These are the activations of a small neural network, seen along a few directions. Each row is one input.
In each table, some parts of the input vary, and every possible input appears once, in random order.
Descriptions start from the smaller parts, as in this example, which fits no table here: one of 8 places around a ring, together with either a single point or (one of 2 separate values, together with one of 4 places along a line) or one of 9 places around a ring.
Shared parts are said once, and a part with two or three values counts as separate values.
(in the rows, 128 means zero)

Other details of the inputs shift rows strongly along two fixed directions, in all tables alike. That doesn't count.

A family of inputs:
x1: [126 136 141 137 139 122 114 131  92 107 142 104]
x2: [132 138 135 108 108 139 159 121 155 119 130 144]
x3: [117 128 133 135 119 128 103 137 106 116 129 112]
x4: [122 136 145 106 137 137 114 142 103 139 134 131]
x5: [134 129 141 129 130 130 110 126 112 126 109 114]
x6: [129 124 139 126 131 121 107 121 110 116 137 116]
x7: [139 145 133 117 118 149 165 124 167  93 131 152]
x8: [128 129 133 133 122 131 114 134 104 128 108 115]
x9: [142 119 116 131 124 123 137 123 181 131 126 144]
x10: [125 147 139 143 139 126 124 133  85 122 117 105]
x11: [112 131 129 137 120 122 113 133 103 121 132 119]
x12: [141 144 114 154 133 126 167 127 173 104 133 143]
x13: [129 137 126 150 130 119 116 149 111 135 132 126]
x14: [126 150 133 116 146 145 106 157 102 119 135 113]
x15: [147 137 144 146 147 121 104 143 106 120 138 115]
x16: [103  85 104  95 103  99 130 111 127 206 107 143]
x17: [130 134 118 107 133 146 147 133 163 117 131 150]
x18: [152 136 118 147 137 125 165 124 173 100 138 142]
x19: [130 125 128 155 135 164 170 116 167 105 134 149]
x20: [118 110 113 122 127 145 118 110 127 160 135 134]
x21: [141 130 143 130 137 126 116 123 104 121 118 116]
x22: [106  74  98  94 105  92 112 126 147 226 124 145]
x23: [137 138 143 136 142 125 124 131  88 117 121 105]
x24: [117 128 113 132 121 121 155 110 156 112 132 136]
x25: [118 110 124 114 117 118 110 115 138 140 128 126]
Description of these inputs: either one of 2 separate values or one of 5 places along a line or (one of 3 separate values, together with one of 6 places around a ring).
Which other rows does x1 become when the choice among 3 separate values takes its other values? List them by row number.
> x18, x23

A family of inputs:
x26: [133 137 129 146 139 124 130 136 120 123 131 120]
x27: [140 156 138 129 128 155 158 127 146  74 118 136]
x28: [108 129 143 103 132 135 100 141  79 153 140 117]
x29: [131 130 131 138 133 117 121 130 107 130 130 118]
x30: [150 148 128 154 129 132 149 124 155  73 129 127]
x31: [145 153 124 161 133 136 146 136 161  81 131 133]
x32: [119 113 133 124 135 103  93 143  82 173 133 110]
x33: [134 130 131 147 126 132 137 122 136 111 128 129]
x34: [146 151 125 162 131 135 145 134 158  77 131 136]
x35: [144 143 123 160 129 145 147 122 152  79 126 133]
x36: [115 116 132 129 129 118  93 132  83 149 121 105]
x37: [112 113 127 129 134 117  90 140  81 176 129 108]
x38: [121 134 140 106 124 135 118 133  97 142 122 120]
x39: [118 120 138 128 134 112  98 129  80 150 121 104]
x40: [113 125 141 101 132 129 104 145  76 173 126 120]
x41: [131 153 135 126 127 158 148 126 144  79 136 135]
x42: [145 148 139 124 132 152 136 131 152  77 128 134]
x43: [121 119 136 138 131 122 110 133  99 150 129 118]
x44: [123 121 136 128 134 106  94 141  82 157 133 106]
x45: [123 128 145 101 131 130  87 141  90 149 133 113]
x46: [145 146 128 159 139 139 151 124 146  87 127 133]
x47: [124 142 133 119 132 152 141 134 133 110 138 139]
x48: [143 148 126 153 124 130 138 127 152  80 128 128]
x49: [124 124 131 130 128 112 111 127  98 142 127 111]
x50: [150 153 137 130 134 157 142 133 159  75 135 140]
x51: [119  72  83  89  97  94 172  88 218 178 117 171]
x52: [133 133 130 150 132 135 139 129 139 116 129 128]
x53: [115  80  95  65 109 116 149 108 200 203 129 172]
x54: [130 134 130 141 126 118 117 133 124 109 124 119]
x55: [131 155 134 130 137 162 152 137 147  87 139 138]
x56: [130 128 132 143 124 130 136 120 136 105 121 125]
x57: [118 120 136 127 132 108 100 133  81 149 124 105]
x58: [132  91  81 109 107 109 191  96 239 156 125 178]
x59: [130 129 133 140 135 122 119 125 107 132 127 118]
x60: [125 124 130 135 136 114 114 135  98 147 130 118]
x61: [120 120 137 133 124 120 108 126 100 143 126 111]
x62: [124 125 130 133 127 110 101 138 103 144 131 116]
x63: [144 158 137 132 129 158 160 130 147  79 124 140]
x64: [146 149 129 157 132 139 152 115 151  75 124 128]
x65: [133 136 131 147 141 128 128 131 120 124 128 120]
x66: [130 131 127 144 126 132 119 124 118 114 124 117]
x67: [116  72  76 100  99 110 172  88 216 186 119 179]
x68: [121 136 139 110 134 138 121 144 100 150 126 123]
x69: [123 127 144 105 138 132  90 149  91 155 136 119]
x70: [ 84  62  97  44  97 102 134  99 158 235 125 161]
The inputs of x36 and x35 match in every part but one. If x39 is changed in the same way as x36 into x35, which row does it become?
> x59
The inputs of x57 and x29 match in every part but one. If x42 is changed in the same way as x57 into x29, which row does it become?
> x50
What do these inputs look like to the network?
> one of 5 places along a line, together with either one of 3 separate values or one of 6 places along a line
Which other rows does x53 become when the choice among 3 separate values takes its other values? List them by row number.
> x55, x68
Which other rows does x50 become when the choice among 3 separate values takes its other values? List them by row number.
> x28, x63

A family of inputs:
x71: [121 111 120 123 117 122 131 109 139 134 122 131]
x72: [133 121 122 120 130 118 132 131 147 144 132 139]
x73: [128 117 119 123 128 126 126 129 148 143 136 139]
x74: [118 137 150 150 141 131  90 144  55 133 127  94]
x75: [121 113 119 128 118 126 135 109 137 138 121 132]
x76: [130 120 121 114 119 112 128 123 145 135 126 134]
x77: [120 130 133  83 123 147 143 127 135 140 127 145]
x78: [126 117 121 125 119 118 142 111 135 140 117 131]
x79: [124 116 119 117 117 119 122 121 147 134 130 135]
x80: [165 173 139 173 142 165 147 137 166  25 131 130]
x81: [123 140 152 146 142 124  97 145  55 135 123  95]
x82: [120 117 115 131 125 127 139 122 138 145 130 137]
x83: [127 115 122 120 119 115 137 111 137 135 118 130]
x84: [115 126 131  87 121 154 137 125 137 138 131 145]
x85: [124 143 149 145 148 132  82 159  64 136 141  98]
x86: [121 119 116 129 128 127 136 127 143 147 133 138]
x87: [126 123 118 126 130 120 142 129 141 148 130 138]
x88: [131 122 119 123 130 120 137 131 145 149 132 138]
x89: [135 145 154 136 146 124  78 157  66 127 130  95]
x90: [121 114 119 119 114 118 127 116 143 131 127 131]
x91: [162 179 142 172 134 151 161 131 158  13 126 125]
x92: [125 121 117 128 127 119 145 124 136 146 126 137]
The inputs of x92 and x82 match in every part but one. If x88 is changed in the same way as x92 into x82, which row does it become?
> x85
What do these inputs look like to the network?
> one of 2 separate values, together with either a single point or one of 10 places around a ring
Which other rows does x73 become when the choice among 2 separate values takes its other values? List them by row number.
> x72

A family of inputs:
x93: [112  85  93 102 119 104 139 122 153 228 121 154]
x94: [127 143 126 123 134 123  98 161 105 136 129 117]
x95: [136 124 129 150 120 130 155 121 162 122 134 147]
x96: [164 135 126 166 136 151 167 106 185  68 116 139]
x97: [143 172 166 104 134 197 114 130 103  80 150 125]
x98: [134 131 135 151 127 127 140 130 151 115 145 140]
x99: [102  98  90 104 104 127 153 105 181 146 135 156]
x100: [125 152 140 135 148 126  75 178  62 138 141  97]
x101: [127  86 102 109 130 109 128 104 175 169 137 146]
x102: [149 156 157 176 168 142  88 146  78  85 142  91]
x103: [141 159 155 161 147 132 132 136  73  90 125  98]
x104: [158 159 109 168 140 153 187 132 207  71 133 160]
x105: [124 130 140 131 123 118 103 147 112 125 148 118]
x106: [161 139 115 142 129 142 157 111 208  51 128 145]
x107: [ 82  77  94  76  97 104 112 109 134 204 126 140]
x108: [111 118 135 120 144  96 106 131  67 180 142 107]
x109: [137 131 119 140 134 121 175 107 150 118 130 140]
x110: [104  84 116  99 111  94 113 123 139 204 146 143]
x111: [132 131 107 156 112 161 195  97 196  75 114 157]
x112: [118 128 110 149 126 147 161 110 165 106 136 147]
x113: [116 127 126 123 144 114  87 162  83 182 140 113]
x114: [106 139 149 133 126 136  82 140  50 128 114  92]
x115: [122 147 151  76 145 176 164 141 155 113 128 142]
x116: [138 162 145 138 140 123 121 140  94  76 135 103]
x117: [109 117 137  93 125  88  92 129  64 177 121 102]
x118: [159 155 116 157 126 153 176 132 183  77 108 149]
x119: [132 120 104 110 111 121 150 125 175 152 105 154]
x120: [149 158 159 151 149 136  81 143  82  72 122  89]
x121: [132 146 106 158 126 161 183 110 201  55 139 156]
x122: [114 104 144 126 116 109 100 136  84 183 127 115]
x123: [136 128 137 133 146 124  86 139 102 116 141 103]
x124: [144 165 166 159 127 139 108 149  95  70 122 106]
x125: [147 115 120 150 140 134 145 107 165 121 125 138]
x126: [126 142 137 126 140 112 116 139  88 117 144 105]
x127: [110 118 143 100 126  93  92 129  52 178 115  98]
x128: [105  82  99  84 119  84 145 102 147 207 140 146]
x129: [107  92  99  77 107  94 113 131 141 217 111 145]
x130: [126 119 103 135 103 150 182  95 190  98 108 158]
x131: [158 144 129 159 108 148 186 114 203  58 118 157]
x132: [113  84  96  99 111 105 140 120 151 224 111 151]
x133: [137  92 106 103 111 115 142  92 188 148 105 151]
x134: [128 141 151 131 118 118  99 144 103 112 127 114]
x135: [120 167 152 153 134 150  96 146  69  69 122  94]
x136: [152 145 157 160 149 142  93 138  79  91 116  92]
x137: [118 135 154 126 124 112  73 157  71 133 141  99]
x138: [123 109 122 108 118 104 144 109 117 161 113 128]
x139: [122 163 152 180 150 160 110 145  62  84 132  96]
x140: [109  89 122  35 121 140 141 123 143 214 134 181]
What do these inputs look like to the network?
> either one of 3 separate values or (one of 5 separate values, together with one of 9 places around a ring)
Which other rows does x108 become when the choice among 5 separate values takes its other values? List them by row number.
> x98, x102, x104, x112
Which other rows does x127 become when the choice among 5 separate values takes its other values? List them by row number.
> x114, x119, x124, x133
